Each row below holds a small network's activations on one input, seen along a few directions.
In each table, some parts of the input vary, and every possible input appears once, in random order.
A made-up example of a description, with smaller parts first: one of 6 places along a line, together with either a single point or one of 9 places along a line or (one of 3 separate values, together with one of 5 places around a ring).
Shared parts are said once, and a part with two or three values counts as separate values.

Other details of the inputs shift rows strongly along three fixed directions, in all tables alike. That doesn't count.

A family of inputs:
x1: 25,-8,32,10,14,8,28,14,-14,4,92,-49,67,-21
x2: 24,-10,32,22,15,4,7,-12,-29,-11,98,-53,57,17
x3: 9,-1,19,43,-14,16,-16,-20,-29,-2,2,37,-18,39
x4: 15,9,-12,30,-13,22,24,18,-6,30,18,39,-14,-44
x5: 17,-2,4,22,-35,28,36,32,-6,16,3,50,3,-34
x6: -30,18,-11,-63,-7,-12,-10,41,31,12,-43,-5,-13,-14
x7: -9,-5,-14,-61,56,-50,41,6,81,-10,4,-58,35,-25
x8: -13,-8,-15,-16,12,-20,-46,-36,-20,-16,-32,5,-18,46
x9: -27,11,10,-24,-8,-7,-20,14,9,13,-16,-21,-15,4
x10: -16,-3,16,3,0,-15,-18,-24,14,-5,-26,2,-22,43
x11: -32,11,-14,-32,8,-19,4,10,60,25,-39,1,-36,-34
x12: 1,9,-2,-2,-31,24,20,56,-18,18,-4,12,-2,-38
x13: 27,-8,20,36,-13,18,27,4,-13,13,36,22,22,-8
x14: 0,7,-6,24,-17,23,17,14,12,37,16,35,-24,-54
x15: -2,13,4,-6,-6,1,-23,9,-24,1,5,-3,-3,26
x16: 16,16,10,18,-42,42,15,19,26,9,-11,21,0,-48
x17: -8,-1,16,6,-32,18,18,22,28,40,-8,35,-12,-45
x18: 15,-1,7,36,-17,18,-5,-13,-33,-10,-2,42,-13,41
x19: -14,14,12,-4,-29,23,6,48,-5,40,-11,8,-12,-46
x20: -2,-2,19,29,6,-8,-29,-38,-21,-22,-20,9,-24,76
x21: -13,37,-8,-11,-15,10,-62,-11,-8,-34,-37,-14,-27,45
x22: -6,-12,-1,3,2,1,-24,-21,-21,1,-4,8,-4,5
x23: 0,-13,1,21,-30,31,2,6,-20,36,16,28,-2,-55
x24: 6,11,3,28,-19,23,-20,9,-60,-7,0,9,-17,39
x25: -22,14,-30,-45,13,-20,9,18,55,11,-42,15,-26,-28
x26: 19,3,16,30,-17,26,16,28,-43,18,41,-8,21,-15
x27: 20,-15,-12,29,-25,30,10,8,-49,5,16,36,6,-28
x28: -26,-11,-5,-16,-9,-4,-15,-6,8,20,-31,1,-17,-23
x29: 28,-15,11,18,53,-21,25,-31,11,-22,84,-46,52,9
x30: -13,9,-9,8,25,-21,-28,-32,2,-16,-26,2,-40,47
x31: -13,31,-26,-33,-2,0,-7,10,70,-3,-45,-4,-26,-44
x32: -7,11,-31,-5,20,-24,-27,-25,-3,-36,-30,20,-37,56
x33: -5,-10,-14,-6,-23,20,20,26,-8,30,-24,23,-3,-58
x34: -3,-18,19,-57,46,-53,44,2,82,-5,12,-65,61,-11
x35: 6,-21,18,-41,49,-45,40,-11,57,-26,24,-64,64,17
x36: -1,2,-21,-20,28,-27,19,-1,28,-19,-8,-14,-1,1
x37: 23,-22,-5,28,-12,20,25,5,-44,-1,25,9,23,-27
x38: 12,-23,11,30,9,7,-3,-25,-40,-4,30,-14,21,4
x39: 7,-5,4,19,1,-10,-7,-22,-21,-35,-18,13,-9,65
x40: -12,-10,-10,-12,10,-18,-26,-25,-16,-8,-32,-6,-12,28
x41: 0,-11,-14,9,9,-5,-45,-45,-50,-33,-16,11,-15,66
x42: 32,-12,5,30,41,-14,31,-23,-6,-16,68,-38,39,12
x43: -2,4,-13,-12,8,-4,-47,-44,3,-44,-21,-30,4,28
x44: -28,17,-15,-65,-8,-16,-8,45,31,3,-43,-3,-11,-15
Description of these inputs: one of 4 separate values, together with either a single point or (one of 2 separate values, together with one of 5 places along a line).
- Changing only the choice among 4 separate values turns x4 into x15. The same change can be made to x30. Which row results? => x19
- Changing only the choice among 4 separate values turns x38 into x20. The same change can be made to x8. Which row results? => x13

A family of inputs:
x45: -7,9,-1,3,-41,28,12,43,-4,37,-36,38,-22,-55
x46: 13,6,6,52,-36,32,-29,-7,-69,4,-7,50,-31,35
x47: -5,21,-5,-15,-20,11,15,34,38,23,-17,5,-9,-51
x48: 25,-4,16,40,-2,19,14,-5,-21,1,43,-10,24,-15
x49: -22,-6,-7,-28,6,-21,-15,-13,13,-2,-42,1,-17,26
x50: -17,-5,-39,-39,16,-19,-28,-13,-8,-13,-38,-6,-11,-2
x51: -18,-2,-3,-33,21,-27,-12,-10,19,-16,-40,-13,-6,32
x52: -6,1,-4,-15,-6,1,23,20,43,26,-10,21,-3,-54
x53: 24,-1,9,53,-8,28,19,2,-37,14,42,18,1,-6
x54: 31,4,7,40,-1,24,25,-1,-12,-3,48,-3,21,-6
x55: 3,21,-2,25,-15,20,-35,-12,-31,-20,-3,10,-28,40
x56: -6,4,4,-8,27,-30,-24,-26,2,-23,3,-31,-2,51
x57: 20,4,14,53,-30,45,-4,4,-49,16,40,28,0,-14
x58: 21,-3,2,53,-11,26,8,-10,-29,-1,17,30,-11,-5
x59: 15,-5,13,24,-10,19,12,17,-41,6,44,-4,20,-4
x60: 19,-9,13,39,-11,19,10,-11,-23,10,41,-4,15,-15
x61: -10,5,-8,-12,-6,-1,26,28,35,28,-13,20,-15,-51
x62: -9,-3,8,-24,19,-23,-33,-21,-7,-28,-1,-26,11,56
x63: 18,-21,8,2,25,-14,32,-7,7,-19,36,-25,44,-4
x64: 1,-6,1,27,5,1,-22,-38,-23,-11,-1,6,-18,44
x65: 9,-12,15,-6,13,-2,12,5,-6,-12,35,-36,43,-4
x66: 22,-6,7,-2,18,-6,31,3,9,-15,41,-31,44,5
x67: 15,-16,-23,-4,31,-6,5,-22,-9,-12,41,-35,35,-30
x68: 2,-4,7,-17,15,-8,22,4,37,14,14,-13,23,-26
x69: -7,-2,-1,-8,19,-22,-14,-15,-12,-17,-12,-7,-9,55
x70: -35,20,-10,-33,-8,-9,-30,14,19,11,-50,9,-44,3
x71: -14,-5,4,-14,21,-21,-35,-37,2,-26,3,-35,2,46
x72: 1,0,10,-18,8,-9,13,7,34,13,15,-20,24,-29
x73: -3,9,-13,-19,-17,5,30,37,34,15,-21,22,-5,-47
x74: 0,-15,-1,-11,13,-12,26,-5,39,7,14,-12,17,-34
x75: 14,-11,14,-3,19,-15,22,6,-3,-5,44,-37,42,1
x76: 1,10,-1,-17,-9,0,10,23,17,2,-7,-9,8,-14
x77: -9,0,0,-24,-14,5,23,33,26,34,-22,21,1,-45
x78: -9,12,-14,-23,20,-26,-10,-15,41,-26,-24,-9,-15,26
x79: 7,12,4,59,-32,42,-36,-11,-66,-3,-4,39,-39,25
x80: -19,17,-8,-35,-4,-9,-26,9,11,-16,-36,-9,-17,26
x81: 1,-22,1,-20,13,-17,33,3,29,3,15,-15,30,-28
x82: -37,14,-15,-9,-53,23,-41,22,-20,29,-83,59,-71,-7
x83: -7,-3,-5,-22,-13,0,25,30,30,26,-20,28,-1,-49
x84: -1,-5,2,23,-16,5,-29,-21,-43,-7,-14,14,-21,41
x85: -18,-2,-10,-32,22,-37,-7,-7,19,-16,-29,-4,-12,33
x86: -3,-3,3,-5,33,-23,-17,-36,9,-29,-6,-26,1,50
- Changing only one part turns x60 into x84. The same change can be made to x70. Which row results? => x59
- Changing only one part turns x62 into x57. The same change can be made to x75. Which row results? => x56
- What is each input in this table made of? => one of 2 separate values, together with either a single point or (one of 4 places along a line, together with one of 5 separate values)
- Start at x80 and move only the place on the line of 4, one step at a time. The first step leads to x76. Which rows follow, in order? => x66, x73
- Change only the choice among 2 separate values in x76. List by row number the other rows that result. => x47
